A small network was trained on invented records. Each row is its activation on one of them, seen along a few directions.
Each row is followed by the record's values for the fields Z, Y, L, W, J.
Not every record has every field; a missing one is written absent.
Other fields move the rows too, some of them a lot.
In the rows, 500 means zero.
Random noise pushes rows far along 11 fixed directions. That doesn't count. These rows show it; they differ only by the noise:
[389 370 576 488 593 487 229 738 624 296 589 698 439 299 385 700 205 407
 417 682 859 532 489 472 458]
[653 425 453 255 432 707 509 627 370 390 695 482 548 535 771 565 403 362
 493 447 542 745 380 390 472]
[424 563 809 637 670 629 512 314 291 467 649 512 694 681 447 501 839 420
 527 518 560 425 380 481 431]
[450 544 629 510 501 431 530 566 569 500 589 552 581 557 458 566 603 332
 628 572 719 450 591 489 521]
[497 508 597 386 553 395 486 610 247 332 547 571 722 471 512 701 485 462
 556 453 424 520 503 413 606]
[427 559 528 678 619 521 561 389 589 574 477 577 368 436 304 540 311 611
 465 684 677 622 507 471 540]
[652 405 552 626 547 562 512 337 425 459 401 597 537 395 622 429 643 341
 487 713 285 327 492 542 443]
[583 513 353 488 478 493 720 446 638 507 305 465 322 454 581 507 342 578
 537 549 435 460 700 553 451]
[556 484 394 503 592 710 503 437 315 596 419 500 484 581 446 482 492 477
 642 329 600 604 458 534 668]
[456 408 614 360 537 517 330 638 386 288 593 557 618 451 581 621 498 380
 465 508 613 502 471 468 450]
[621 490 511 549 471 484 671 498 581 520 587 591 484 458 578 544 478 340
 533 731 471 512 567 438 464]
[578 433 327 610 712 577 794 491 393 562 336 630 388 667 366 650 678 346
 773 371 461 185 852 658 455]
[544 449 490 706 562 710 386 385 601 650 460 573 392 432 389 371 406 403
 538 634 728 560 370 535 615]

[467 427 542 622 503 486 436 503 584 533 627 541 521 412 447 425 458 473
 372 644 454 552 364 427 428]	(Z z2; Y y2; L l1; W w2; J absent)
[472 434 413 693 633 502 466 487 480 605 414 665 442 490 291 521 519 476
 557 518 527 419 493 540 531]	(Z z2; Y y2; L l1; W w2; J absent)
[721 615 481 569 631 484 628 447 573 310 321 772 417 461 598 623 570 511
 679 651 427 416 603 636 379]	(Z z1; Y y1; L l2; W w2; J absent)
[399 419 533 441 484 525 257 507 438 453 591 419 425 474 490 454 603 521
 282 531 581 476 489 545 383]	(Z z1; Y y1; L l2; W w1; J absent)
[336 629 514 334 581 566 482 471 430 383 396 354 419 667 478 554 532 774
 515 202 722 554 571 610 430]	(Z z1; Y y2; L l1; W w2; J j1)
[419 437 574 352 332 337 503 793 688 467 714 436 561 584 543 609 563 273
 517 493 640 333 664 430 359]	(Z z2; Y y1; L l2; W w1; J j3)
[557 594 505 698 415 481 575 427 645 647 497 410 424 458 372 443 328 636
 458 559 409 438 399 454 604]	(Z z1; Y y2; L l1; W w1; J j1)
[438 471 523 311 471 407 429 550 423 328 533 455 537 408 618 549 456 566
 350 542 447 580 556 492 458]	(Z z1; Y y1; L l2; W w2; J j3)
[525 507 653 683 495 535 475 501 544 555 695 473 585 545 392 471 596 398
 480 559 459 317 395 491 519]	(Z z1; Y y1; L l2; W w1; J j3)
[501 563 528 573 575 533 501 326 442 564 516 603 484 503 498 426 621 550
 474 663 555 771 389 464 454]	(Z z2; Y y1; L l1; W w2; J absent)
[236 393 374 388 532 431 337 234 283 715 405 488 351 432 452 291 764 527
 265 681 661 864 626 512 435]	(Z z2; Y y2; L l1; W w2; J j3)
[446 553 512 434 592 528 417 602 580 302 431 544 411 548 503 598 427 580
 537 410 679 460 600 650 401]	(Z z1; Y y1; L l2; W w2; J absent)
[264 423 537 431 647 531 314 372 353 372 361 416 433 474 458 430 634 666
 311 413 557 430 591 662 368]	(Z z1; Y y2; L l1; W w2; J j3)
[276 612 680 361 448 513 231 382 425 435 455 291 496 575 547 394 596 736
 336 395 773 656 375 492 417]	(Z z2; Y y2; L l1; W w1; J absent)
[482 433 452 453 427 401 685 503 381 658 683 386 652 604 527 412 776 314
 508 463 268 442 648 478 552]	(Z z1; Y y1; L l2; W w2; J j3)
[457 582 641 566 498 455 620 443 499 492 530 390 598 522 449 527 397 630
 454 457 339 435 441 405 535]	(Z z2; Y y2; L l1; W w2; J j2)
[562 482 497 515 653 630 430 313 242 312 352 563 319 475 579 606 524 728
 286 585 355 500 450 514 226]	(Z z2; Y y1; L l1; W w1; J absent)
[561 459 562 423 574 663 248 446 145 406 502 535 645 477 570 469 529 521
 446 400 421 679 216 447 618]	(Z z2; Y y2; L l1; W w2; J absent)
[571 396 526 591 492 557 539 676 636 516 733 594 571 572 501 520 557 283
 552 498 436 374 399 437 360]	(Z z2; Y y2; L l1; W w2; J absent)
[376 412 488 335 488 502 309 654 358 454 702 440 559 478 435 548 486 480
 379 405 619 648 463 468 540]	(Z z1; Y y1; L l2; W w1; J j2)
[504 605 649 595 425 545 548 502 774 481 556 362 536 482 504 434 288 594
 498 503 542 433 379 479 575]	(Z z1; Y y1; L l2; W w2; J j2)
[483 645 671 493 488 460 680 507 806 331 519 438 531 537 623 520 416 600
 542 530 539 418 552 535 382]	(Z z1; Y y1; L l2; W w1; J j2)
[396 480 333 536 503 271 656 480 461 685 401 474 356 530 288 542 678 478
 526 544 463 327 901 595 505]	(Z z1; Y y1; L l2; W w1; J j3)
[280 397 697 783 667 531 435 419 478 547 738 460 616 506 230 420 596 525
 281 544 391 322 357 489 433]	(Z z1; Y y2; L l1; W w2; J j1)
[491 501 641 607 807 672 494 471 238 259 589 738 511 543 407 795 405 614
 430 536 527 555 317 401 329]	(Z z2; Y y2; L l1; W w2; J j1)
[647 519 375 480 426 403 480 625 518 560 581 631 533 414 503 547 395 430
 612 573 459 664 452 476 678]	(Z z1; Y y1; L l2; W w2; J absent)
[478 538 413 465 526 396 554 442 371 502 382 452 434 452 402 571 470 692
 430 461 316 482 626 530 535]	(Z z1; Y y1; L l2; W w1; J j2)
[302 446 668 527 554 480 154 547 660 421 599 610 440 438 387 494 622 402
 383 688 899 471 483 572 354]	(Z z1; Y y1; L l2; W w2; J j1)
[490 502 376 281 458 591 549 465 475 551 549 408 371 640 667 415 684 474
 471 437 627 671 649 562 384]	(Z z1; Y y1; L l2; W w2; J absent)
[345 513 592 371 594 676 519 515 264 479 649 366 553 866 472 573 846 476
 554 152 708 441 519 517 305]	(Z z2; Y y2; L l1; W w1; J j1)
[659 375 307 517 379 527 376 281 486 677 268 576 396 310 695 221 632 356
 462 767 408 649 464 537 534]	(Z z2; Y y1; L l1; W w2; J j1)
[494 339 487 534 310 428 484 791 634 606 819 345 769 407 463 405 203 390
 413 375 226 504 246 279 688]	(Z z2; Y y2; L l1; W w2; J absent)
[452 600 433 304 469 386 531 480 485 428 255 419 487 498 590 500 500 627
 605 381 566 528 705 612 603]	(Z z1; Y y1; L l2; W w1; J j3)
[616 760 491 473 290 300 847 497 579 685 455 346 656 639 545 493 460 590
 741 374 309 551 546 376 736]	(Z z2; Y y1; L l2; W w2; J j3)

Here are new rows. What are their fields?
[494 334 289 437 538 620 425 545 422 537 524 529 310 464 462 529 427 513
 356 485 504 609 521 497 375]	(Z z2; Y y1; L l2; W w1; J j1)
[704 747 556 467 480 491 720 370 417 406 344 534 569 511 665 611 357 691
 643 522 369 678 401 396 603]	(Z z2; Y y1; L l1; W w2; J j2)
[593 256 377 476 378 561 509 662 632 615 757 502 440 474 569 427 616 116
 437 629 451 360 610 508 389]	(Z z1; Y y1; L l2; W w1; J j2)
[469 402 587 209 198 239 258 745 524 474 766 498 725 340 720 450 584 187
 397 700 569 692 466 340 555]	(Z z2; Y y2; L l1; W w2; J j3)
[366 415 297 607 484 396 511 486 576 773 356 485 410 434 271 398 397 499
 539 477 579 551 604 491 669]	(Z z2; Y y2; L l1; W w2; J j1)
[553 372 354 677 586 700 444 451 576 691 325 575 342 606 406 372 680 271
 698 429 696 263 605 667 506]	(Z z2; Y y1; L l1; W w2; J absent)
[537 482 565 581 585 547 432 487 616 301 434 578 373 411 535 557 433 566
 402 607 488 285 521 593 323]	(Z z1; Y y2; L l1; W w2; J absent)
[468 340 595 662 539 475 390 619 481 546 722 625 615 417 341 569 445 303
 407 662 439 408 382 364 523]	(Z z2; Y y1; L l2; W w2; J j3)
[595 246 301 570 595 744 458 430 321 538 493 508 342 446 500 433 530 435
 334 484 279 382 479 571 381]	(Z z1; Y y2; L l1; W w1; J j1)
[594 511 547 400 547 579 397 516 351 360 458 577 485 541 576 581 709 362
 615 467 643 389 587 633 469]	(Z z1; Y y2; L l1; W w1; J j2)
[488 776 876 489 417 322 346 509 549 233 504 515 682 447 552 667 397 723
 479 612 605 550 248 362 482]	(Z z2; Y y1; L l1; W w1; J j1)
[655 491 466 569 470 666 545 349 476 615 504 479 520 537 608 326 657 382
 560 531 412 510 407 544 563]	(Z z1; Y y1; L l2; W w2; J j1)
[437 408 328 365 466 439 163 498 322 572 361 573 460 238 442 412 343 514
 418 582 667 852 456 506 801]	(Z z1; Y y2; L l1; W w2; J j3)
[264 400 552 554 637 549 395 233 461 438 306 325 460 376 470 293 490 740
 234 503 370 435 528 624 438]	(Z z1; Y y1; L l2; W w1; J j2)
[697 511 554 445 544 797 259 422 337 363 509 613 453 519 670 480 656 418
 529 508 665 591 271 585 439]	(Z z1; Y y2; L l1; W w1; J j1)
[676 447 372 556 442 616 496 515 566 606 479 528 474 462 536 378 498 369
 605 464 438 459 441 572 622]	(Z z1; Y y2; L l1; W w2; J j1)
[439 756 719 538 448 342 580 478 530 500 575 469 620 646 429 604 597 615
 595 502 630 544 441 398 502]	(Z z2; Y y1; L l1; W w1; J j1)
